These are the activations of a small neural network, seen along a few directions. Each row is one input.
In each table, some parts of the input vary, and every possible input appears once, in random order.
Descriptions start from the smaller parts, as in this example, which fits no table here: one of 5 places around a ring, together with either a single point or one of 11 places around a ring or (one of 3 separate values, together with one of 4 places along a line).
Shared parts are said once, and a part with two or three values counts as separate values.
(in the rows, 128 means zero)

Other details of the inputs vary at random and push rows far along two fixed directions, the same in every table; ignore that.
To show where, the next rows are all for the same input, with only those details redrawn:
[ 65 192 134 114 132 131  64 120 161 155  90]
[119 138 126 105 127 128  90 140 104 117 152]
[120 138 124 106 129 132  90 142 106 119 151]
[159  81 134 130 101 139 133 123  96 105 148]
[139 105 132 122 110 135 115 130 105 113 146]
[ 60 191 136 130 124 135  72 104 181 165  66]
[123 135 125 101 128 126  89 146  97 113 164]
[130 128 126 104 124 130  96 145  95 110 160]

A family of inputs:
r1: [146  95 154 162  88 154 181 112 175 119  63]
r2: [188  69 160 154 102 143 177 122 106 128 135]
r3: [116 138 127 142  97 130 151  93 181 170  70]
r4: [131 109 108 118 142 146 117 120 101 110 171]
r5: [129 141 133 114 159 134 133 134 109 134 175]
r6: [164  77 127 158 103 150 188 135 135  93 134]
r7: [117 122 151 194 123  97 155  62 191 151  23]
r8: [183  79 168 205  98 125 187  54 180 136  63]
r9: [115 137 130 112 142 107 118 163  89 128 127]
r10: [148 126 118  91 119 111 130 149 104 128 162]
r11: [147 109 130 122 152 134 145 137 105 128 178]
r12: [122 149  96  89 149 117 125 141 119 138 172]
r13: [124 109 117 137 150 121 160 129  96 123 136]
r14: [158  64 129 172  89 156 165  87 130 122 112]
r15: [ 73 158 117 137 141 148  96  95 173 157  94]
r16: [179  78 163 155 102 147 164 131 118 140 119]
r17: [ 62 190 136 124 127 134  68 111 177 163  74]
r18: [130 145 122 105 137 130 125 179 120  95 161]
r19: [159  72 141 151 109 118 177 130  87 116 119]
r20: [162  79 156 193  95 156 194  82 159 155  84]
r21: [102 133 108 117 171 111 130 150  91 126 154]
r22: [163 148 108 101 145  84 114 123 123 113 151]
r23: [127 123 123 132 137 110 144 144  87 121 135]
r24: [133 142 131  94 138 130 114 190 118  98 148]
r25: [ 93 178 105 115 133 121 116 118 166 168 107]
r26: [ 93 194 147 129 147 132  98 131 157 172 105]
r27: [129 114 112 132 147 110 148 149  77 118 156]
r28: [ 82 176 101 106 149 121 114 114 176 173 112]
r29: [154  77 131 161  89 148 148 100 125 120 119]
r30: [145 143 115 117 151  97  81 126 112 100 162]
r31: [ 57 200 124 131 152 145 117 122 206 145  75]
r32: [161 125 128 122 146  95 127 151 135  70 164]
r33: [147 129 116  94 117 117 125 153 112 138 141]
r34: [131 125 126 102 125 131  93 153  96 115 154]
r35: [118 144 110 103 158 137 132 165 125  95 169]
Changing only one part turns r1 into r17. The same change can be made to r35. Which row results?
Answer: r15
Describe the family of inputs behind these rows.
Answer: one of 5 separate values, together with either a single point or one of 6 places along a line
Change only the place on the line of 6 in r12. List by row number the other rows that result.
Answer: r3, r10, r25, r28, r33
Change only the place on the line of 6 in r23. List by row number the other rows that result.
Answer: r9, r13, r19, r21, r27
Change only the choice among 5 separate values in r32. List by row number the other rows that result.
Answer: r7, r8, r22, r30

A family of inputs:
r36: [ 67 229  98  98 188  71 118 129 198 176  85]
r37: [166  72 147 185  85 166 207 128 155 110 106]
r38: [116 103 136 163 101 181 159  99 198 131  59]
r39: [ 77 199  95 107 202  96 142 152 175 119 148]
r40: [139  58 162 166 104 147 186 105 103 133  88]
r41: [ 70 234 108 129 206 103 120  80 202 196  83]
r42: [129 122 133 134 140 118 141 169  66 126 150]
r43: [109 143 135 169  94 121 103  62 181 131  54]
r44: [135 143 135  76 124 115 118 164 112 130 146]
r45: [ 69 214 117 116 140 102  35 105 162 130  94]
r46: [162 108 131 116 136 114  86 136  97  85 157]
r47: [148 101 121 109 133 135 107 125  97 134 194]
r48: [110 138 118 139  73 129 137  79 189 165  46]
r49: [141 108 112 104 140 165 127 169 117  87 168]
r50: [151 120 141 109 136 140 121 129  92 132 183]
r51: [146 135 109 130 186  66 138 134 129  96 162]
r52: [159 109 111  82 117 121 118 157 101 118 156]
r53: [135 111  99 117 113 152 139 145 112  81 177]
r54: [151  96 120 110 139 140 102 128 102 136 190]
r55: [ 76 182  96  99 141 150  90 150 151 109 143]
r56: [166 124 128 106 110 109 145 174  99 128 156]
r57: [163 103 113  84 114 123 123 155  98 114 158]
r58: [ 61 174 139 103 167 123  86 155 108 152 115]
r59: [132 116  98 126 187  82 175 143  83 115 162]
r60: [ 56 176 112 100 163 124  71 146 111 152 110]
r61: [180  55 154 171  87 136 148  76 139 100  87]
r62: [ 78 120 120 173  93 138 142  68 154 162  46]
r63: [129 121 107 115 120 126 105 110 102 133 192]
r64: [ 91 134 151 187 110 135 159 104 151 172  41]
r65: [ 79 193 168 138 143 117  68 106 188 147  56]
r66: [162 128 144 138 134  99 112 159  93  96 163]
r67: [169  67 154 192  79 175 219 121 163 109  94]
r68: [118 105  99 120 123 122 119 134  65 110 162]
r69: [155 140 129 102 116 107 135 177 105 133 151]
r70: [187  79 150 186  92 156 188  89 126 153 116]
r71: [144 106 136 108 135 160 146 174 113  84 174]
r72: [115 142 108 111 131 125  88 114 114 146 183]
r73: [162  75 122 148  58 136 173  82 154 137  77]
r74: [ 62 200 139 108 153 153  96 156 182 135 108]
r75: [157 117 136  83 117 118 133 165  99 119 158]
r76: [125 118 160 159 114 162 139  71 175 176  82]
r77: [157 117 160 116 136 111 103 142  94  85 161]
r78: [163 127 144 138 133 100 109 159  94  95 162]
r79: [185  81 155 184  94 158 183  85 129 155 116]
r80: [105 117 112 110 152 130 100 148  81 128 138]
Describe the family of inputs behind these rows.
Answer: one of 5 separate values, together with either a single point or (one of 2 separate values, together with one of 4 places along a line)
Changing only the choice among 5 separate values turns r78 into r79. The same change can be made to r65. Which row results?
Answer: r76
List by row number the other rows that have the choice among 5 separate values in common with r57.
Answer: r36, r44, r48, r52, r56, r69, r73, r75
Change only the place on the line of 4 in r43. List by row number the other rows that result.
Answer: r61, r66, r77
Change only the choice among 5 separate values in r41. List by row number the other rows that result.
Answer: r36, r39, r51, r59
Change only the choice among 2 separate values in r54. List by row number the other rows that result.
Answer: r47
